A small network was shown many inputs. Here are its activations along a few directions, one row for each input.
Each table varies a few parts of the input and shows all the possible inputs, shuffled.
A made-up example of a description, with smaller parts first: one of 3 separate values, together with either a single point or one of 9 places around a ring or (one of 5 places around a ring, together with one of 6 places along a line).
Shared parts are said once, and a part with two or three values counts as separate values.

Other details of the inputs shift rows strongly along two fixed directions, in all tables alike. That doesn't count.

Rows:
R1: [-12  13  -4  11  15  19 -20 -26  -9 -12  -3]
R2: [-10   0  12  37  -3  23 -39 -17  48  25 -29]
R3: [-12 -19   4  22  -3  12 -11 -11  -6  -5   6]
R4: [ -4  -7   6  34  -8  39 -14 -34  42  35 -21]
R5: [ 12  10  19  -9 -13  10  12  17  32  30  -6]
R6: [ -6  -9  -9   0  10  -3  -3 -29  16  -2  -9]
R7: [-23 -33 -12   9  23   6  -5  -4 -38 -18  -9]
R8: [ -3  -3 -21 -10  11 -21  16 -14 -17 -14   7]
R9: [-25 -36 -10   7   3  30 -19 -32 -16 -11  -7]
R10: [ -6  19  -2   7  13   2  -7 -12  21   1 -21]
R11: [ 32  28   2 -10 -19 -23  21  14  43   8   0]
R12: [  9  38   1 -38   8 -35  32  41 -18 -16   5]
R13: [-27 -13 -47   0  41   7  -4 -37 -73 -38   5]
R14: [  2 -19 -13 -14   9   0  12  12 -38 -26  20]
R15: [ -3 -20 -29 -21  16  -4  13   0 -52 -30  21]
R16: [ -8 -24 -32 -21  22 -13  21   2 -42 -24   3]
R17: [ -8  -8  -2  -8  -2   5 -13 -32   7  -4   3]
R18: [ -4 -26 -23 -16  20 -11  23  16 -42 -25   3]
R19: [-16  -8 -36  -7  37  -3  -1 -22 -39 -23 -12]
R20: [  4  -2   0   0  -4   4 -14 -30  17  -3  11]
R21: [ 27   2  20  13 -46   7  -5 -15  84  24   4]
R22: [ 14   9  19   8 -15 -17   2  26  10   6  18]
R23: [ 22  28  33   3 -33  -1 -16  28  56  27   0]
R24: [-30 -20 -20  -7  20   5 -10 -42 -23 -14  -9]
R25: [ 17  -1   3 -28 -20 -20  23  20  21   2   6]
R26: [  2   1  -4  14  -1  24 -30 -40  23  -1  -7]
R27: [ 19  22  15 -12 -22  -7  -2  -1  59  14 -12]
R28: [ 19  36  21   9 -21  -6  -5  21  70  26 -17]
R29: [  6   4  24  -3 -16  -8 -10  20  11   8   7]
R30: [ 27   4  13 -21   1 -20  30  34 -37   3  20]
R31: [-18   3   5  10   2   8 -22   0   3   8 -16]
R32: [ 16  38  13   0 -10 -11   9   9  29   2   8]
R33: [ -4  -5   4  23 -14  16 -22 -53  44   8  -1]
R34: [ 24  16   4 -25   8  -6  31  41 -26   3  29]
R35: [ 28   6  13  -6 -14 -24  33  26   0  18   0]
R36: [ 31  51  -1 -28 -10 -50  46  74   5  -1  18]
R37: [ -6  17  -1  12   3  16 -22  -6   2  -1  -1]
R38: [-22 -15  -7   0  20  33  -7 -20 -34   5  -2]
R39: [-13  14  -3   1   4  13 -18  -3  -7  -3  -7]
R40: [ -5 -13  -1 -21  13  -7  18  10 -61  -4   6]
R41: [ 21  18  19 -37 -10 -52  32  70 -18  -4  21]
R42: [ -5 -15 -11  -4  23  -8  23   1 -73  -9  11]
R43: [-19  12 -11  22   9  16 -16 -16  -8  -4  -3]
R44: [ 17   3  39  30 -30  16 -37  -6  66  27   0]
R45: [-36   2 -14  13  16  23 -27 -24 -14  -5 -27]
R46: [ -8  17   5  33  -5  20 -22 -38  51  15 -27]
R47: [-17 -10 -24  -4  35  14  19  -3 -72 -13  16]
R48: [ 13  35  12 -22  -5 -13   8  20  10  -5   5]
R49: [-33 -32 -11  -3  20   4  -3  -4 -54 -22  -5]
R50: [-34 -46 -21  40   5  42 -28 -61   1  -5 -26]
R51: [-15 -20  10   3  -4  12 -15  -5 -10  -5   1]
R52: [ 17  27   1  -5  -9 -30  19  51   3   7  11]
R53: [ 47  41   9 -57 -16 -48  39  60   7 -10  27]
R54: [ 18  -7  20   6  -7  -5   9   3  18  26 -16]
R55: [ 14   8  -2 -19  12  -7  30  32 -11  11   3]
R56: [ 12  -6  18   1 -10  -1  -3  21   5  -4  17]
R57: [  6 -15  21   7 -32  13  -8 -10  59  20 -14]
R58: [ -3   4  19  39 -12  33 -49 -23  44  23 -10]
R59: [  3 -15 -13   5 -13   1   7 -18  19   1  -4]
R60: [ 16   2  16 -25  -6 -26  33  32 -19  12   0]
R61: [-30 -30 -25   9  24  -3   4  -2 -62 -25   1]
R62: [-13 -18  10  31   1  12 -30 -17  19  12 -20]
R63: [ 41  13   8 -32 -25 -41  49  61   6  -9  37]
R64: [ -9 -25   4  14 -20  35 -29 -47  40  11 -13]
R65: [ -6   9   1  23   0   7 -17   2   4   7   4]
R66: [-41 -30 -32  17  36  -1  -9 -14 -78 -25  -2]
Each input here is: one of 6 places around a ring, together with either one of 2 separate values or one of 9 places around a ring.
Question: Changing only the place on the ring of 6 turns R54 into R30. The same change can be made to R28. Which row results?
Answer: R37
Question: Changing only the place on the ring of 6 turns R3 into R49. The same change can be made to R13. Which row results?
Answer: R27
Question: Which other rows does R32 become when the place on the ring of 6 takes its other values? List them by row number.
Answer: R1, R10, R12, R46, R48
Question: Which other rows does R66 become when the place on the ring of 9 takes its other values? List them by row number.
Answer: R8, R11, R36, R46, R50, R52, R59, R61
Question: List by row number the other rows that have the place on the ring of 6 in common with R23.
Answer: R9, R17, R29, R38, R39, R40, R48, R51, R53, R64

Rows:
R67: [ 48  -2  31 -22 -38 -37  21  26  51  11  14]
R68: [  5  -5  11  -2 -15   9   2  10  -6   1  26]
R69: [-31 -30  -2  14  33   6  -6   6 -60  -5 -13]
R70: [-11 -11  16  21 -13  31 -19  -8  -2  17   2]
R71: [ 13 -31  23  26 -28  31 -30 -61  57  31 -11]
R72: [ 21  21  20 -24 -10 -54  46  87 -16   5  11]
R73: [ 44   9  15 -42 -14 -39  41  71 -20  -8  53]
R74: [ 31  11  27  -7 -44 -30  14  48  56   4  20]
R75: [ -7  27   5  19 -11  13 -37 -11  46  16 -22]
R76: [ 40   1   1 -55 -19 -35  70  52 -14   0  32]
R77: [  9  25 -10   4   5 -12   4 -18  15  -7   6]
R78: [  1  34  10  38   1  16 -20  -8  38  31 -26]
R79: [-22  -2 -35 -25  34   9  12 -28 -40 -29  -9]
R80: [  1  36   4  -6   6   4 -10  13  -1  -4  -5]
R81: [-20  12 -36   8  36   5  -8 -14 -49 -33  12]
R82: [-10  30  12  23  -3  11 -31  -7  43  30 -35]
R83: [ -5  21   1  -4   6   4 -13 -31  17  -9  -7]
R84: [-15 -19  23  50 -29  33 -44 -24  58  22 -26]
R85: [-25 -34 -10   9  22  11 -14   3 -56 -18   2]
R86: [ 35   7   3 -43 -23 -69  55  58  -8 -20  30]
R87: [ 30  52  23 -21 -22 -15   3  34  49   1  14]
R88: [-28  22 -14  -1  41   7  -7   1 -56  -9 -20]
R89: [-12  20  -8   4   2   3 -27 -13  21  -8  -4]
R90: [-25 -49 -37  -5  15   0  17 -24 -38 -26 -10]
R91: [ -2  20 -10 -10   3 -19  -5 -17  17 -10  -3]
R92: [ -6  -2  36  34 -17  31 -17  -6  30  45 -17]
R93: [-20 -32 -10   7  25  22 -10  -3 -66  -9  11]
R94: [-11 -55 -34 -14  23  18  19 -31 -57 -12   0]
R95: [-20  16 -34  13  37   7  -7  -6 -56 -22  -1]
R96: [ -2 -25   2  -2  -3  -1  -8   9 -11 -13  15]
R97: [ -1   7  -8  -2 -10   5  -9 -34  64  11 -22]
R98: [ 5 -8 25 11  2  7  1 19 -7 27 -2]
R99: [  4   5  -9  24  -6  26  -8 -51  66  16 -22]
R100: [  4 -15   1  -9  -8  -1  12 -16 -21  -3  16]
R101: [-17 -56 -33 -12  21   6  14 -25 -44 -21  -8]
Question: Changing only one part turns R100 into R68. The same change can be made to R67. Which row results?
Answer: R96
Question: What do these inputs look like to the network?
Answer: one of 5 places along a line, together with either one of 3 separate values or one of 4 places along a line
Question: List by row number the other rows that have the place on the line of 5 in common with R88.
Answer: R69, R72, R78, R82, R92, R98

Rows:
R102: [-10 -30  -8   0  15   3  10  -1 -47  -6   3]
R103: [ 11 -13   0 -36   4 -31  32  50 -51 -22  32]
R104: [ -6  25 -19 -19  33 -26  23  36 -67 -16   9]
R105: [-41 -10 -48  12  47  18 -26 -51 -53 -35 -13]
R106: [ 12 -14   2 -20   2 -29  33  42 -33  -7  17]
R107: [ 37  50  22 -24 -22 -25  19  31  69  19  -1]
R108: [-50 -10 -32  20  47  15 -22 -25 -72 -21 -20]
R109: [ -5  20  -9  -3   7   0  -7 -14  13  -6 -11]
R110: [  9  26   9  19 -17   7 -18 -24  62  10  -8]
R111: [  7  32  20  20 -12  19 -16   1  49  28 -10]
R112: [-11 -36  16  27 -12  40 -33 -40  18  14  -8]
R113: [ 43   6  33  -9 -37 -11  26  41  43  27  15]
R114: [ 28  -4  -1 -32 -14 -37  44  33 -10 -13  32]
R115: [-21 -37 -23  -4  11  11   0 -36 -33 -15  -5]
R116: [-10 -35 -19   6   0  10  -7 -36  -5  -8   1]
R117: [ 34  52  32 -17 -31 -27   9  55  46  15  13]
R118: [ -4  19  22  30 -12  29 -41 -24  48  22 -13]
R119: [-15 -35  12  32 -13  29 -27 -29  30  17 -17]
R120: [ -2  28 -14 -24  19 -34  24  54 -52 -22  10]
R121: [ -8 -33   6  21 -17  38 -24 -61  45  19 -26]
Question: What do these inputs look like to the network?
Answer: one of 2 separate values, together with either one of 4 places along a line or one of 6 places around a ring
Question: Changing only the choice among 2 separate values turns R110 into R114. The same change can be made to R120. Which row results?
Answer: R119

Rows:
R122: [-10 -45   7  10 -24  -2 -16 -36   1   1  -2]
R123: [  1  10 -22  16  39   8   5   7 -56  -9   6]
R124: [ 27  38 -30 -35  11 -59  51  42 -48 -35  46]
R125: [-13  42  -3 -20  49   9 -24   3 -65 -11  -1]
R126: [-33 -33  -3  30  16  34  -5  -5 -40  22 -25]
R127: [ 56  35  26 -57 -26 -37  75  45  52  29  11]
R128: [ -6 -43  -1 -17 -30   9 -14  -4   8 -14   9]
R129: [-13 -28  20  33 -26  37 -42  -4  37   9   5]
R130: [ 51  32  12   8 -23  -3   7   0  86  38  -2]
R131: [  4  -6 -11  20  10  30 -21 -63  42  13 -18]
R132: [ 15 -19  33  -6 -24 -40  16  46 -16   0  30]
R133: [ -6  11 -50 -23  20  -3  17   5 -46 -46  35]
R134: [  4   4 -13  12  -2  -1  -8 -49  12  -7   6]
R135: [-14 -38 -14   2   2   0  -3 -54 -33 -23   3]
R136: [ 24   6  50  29 -48 -13 -11  29  66  31  15]
R137: [ 11 -24   7 -43 -10 -37  33  80 -60 -33  49]
R138: [-25  27 -30 -16  18 -74   9  40 -26 -44 -16]
R139: [ 40   8  19 -22 -47   2  -1  -7  91   4  15]
R140: [ -8  -5   1  20  -5  26 -24   7   2 -11  20]
R141: [-19 -55  -5  18  12  40 -26 -77   7   6 -30]
R142: [-53  -5 -38  26  46 -16 -33 -20  -8 -25 -65]
R143: [-41  33   3   8  35  27 -58 -43 -57 -17   5]
R144: [ 23 -12  34 -13 -43   6  22  10  60  47 -15]
R145: [-21  -1 -23  24  20  28 -21  -8 -32 -27  17]
R146: [ -3 -25 -20 -12  21   8   3 -41 -13 -10  -9]
R147: [ 36  42  37  34 -39 -12  -5  17  66  26  15]
R148: [-28 -13  -1  53   9  60 -24 -35   3  35 -39]
R149: [-33 -18  -8  43  16  15 -33 -29 -45 -10   7]
R150: [ 17 -31  -9 -53  10 -46  46  47 -58 -14  20]
R151: [-18  39 -28 -40  28 -73  49  74 -37 -23 -34]
R152: [-11 -30   4  24  16  11 -15  10 -33   7  -4]
R153: [ -8  -5 -16  15 -11  38 -32 -56  51 -11   3]
R154: [  8  -9   2   7 -13  -5  -5 -51  25  -7   5]
R155: [ 39  -5  28 -19 -56   0   4   0  84   6  13]
R156: [-12  60  12 -23  28  17  -7   7 -42  12 -15]
R157: [ 38  20  40  25 -32   2  -6  33  71  40  -2]
R158: [ -3  10 -10  23   2  44  -2 -48  38  38 -27]
R159: [ -5 -33  25   9 -13  16  12  18  -1  33 -18]
R160: [-30  21 -39 -26  18 -60   5  52 -18 -56 -11]
R161: [ 54  17  30 -56 -33 -39  75  55  41  29   6]
R162: [  1  26   2  28   7  25  12   5   3  29 -21]
R163: [-10 -51  12  15  14  12 -12   3 -29   6  -8]
R164: [-19  50   1 -35  28   8 -28  20 -58 -33  28]
R165: [ -7   3 -29 -17  28  13  34 -23 -25   6  -9]
Question: What do these inputs look like to the network?
Answer: one of 4 places along a line, together with either one of 2 separate values or one of 9 places around a ring
Question: Changing only the place on the line of 4 turns R161 into R155. The same change can be made to R165. Which row results?
Answer: R153
Question: Changing only the place on the line of 4 turns R149 into R157. The same change can be made to R135. Which row results?
Answer: R141
Question: Which other rows does R125 become when the choice among 2 separate values takes its other values? List them by row number.
Answer: R142
Question: Which other rows does R160 become when the choice among 2 separate values takes its other values? List them by row number.
Answer: R164
Question: Which other rows does R152 become when the place on the line of 4 takes its other values? List them by row number.
Answer: R126, R129, R136
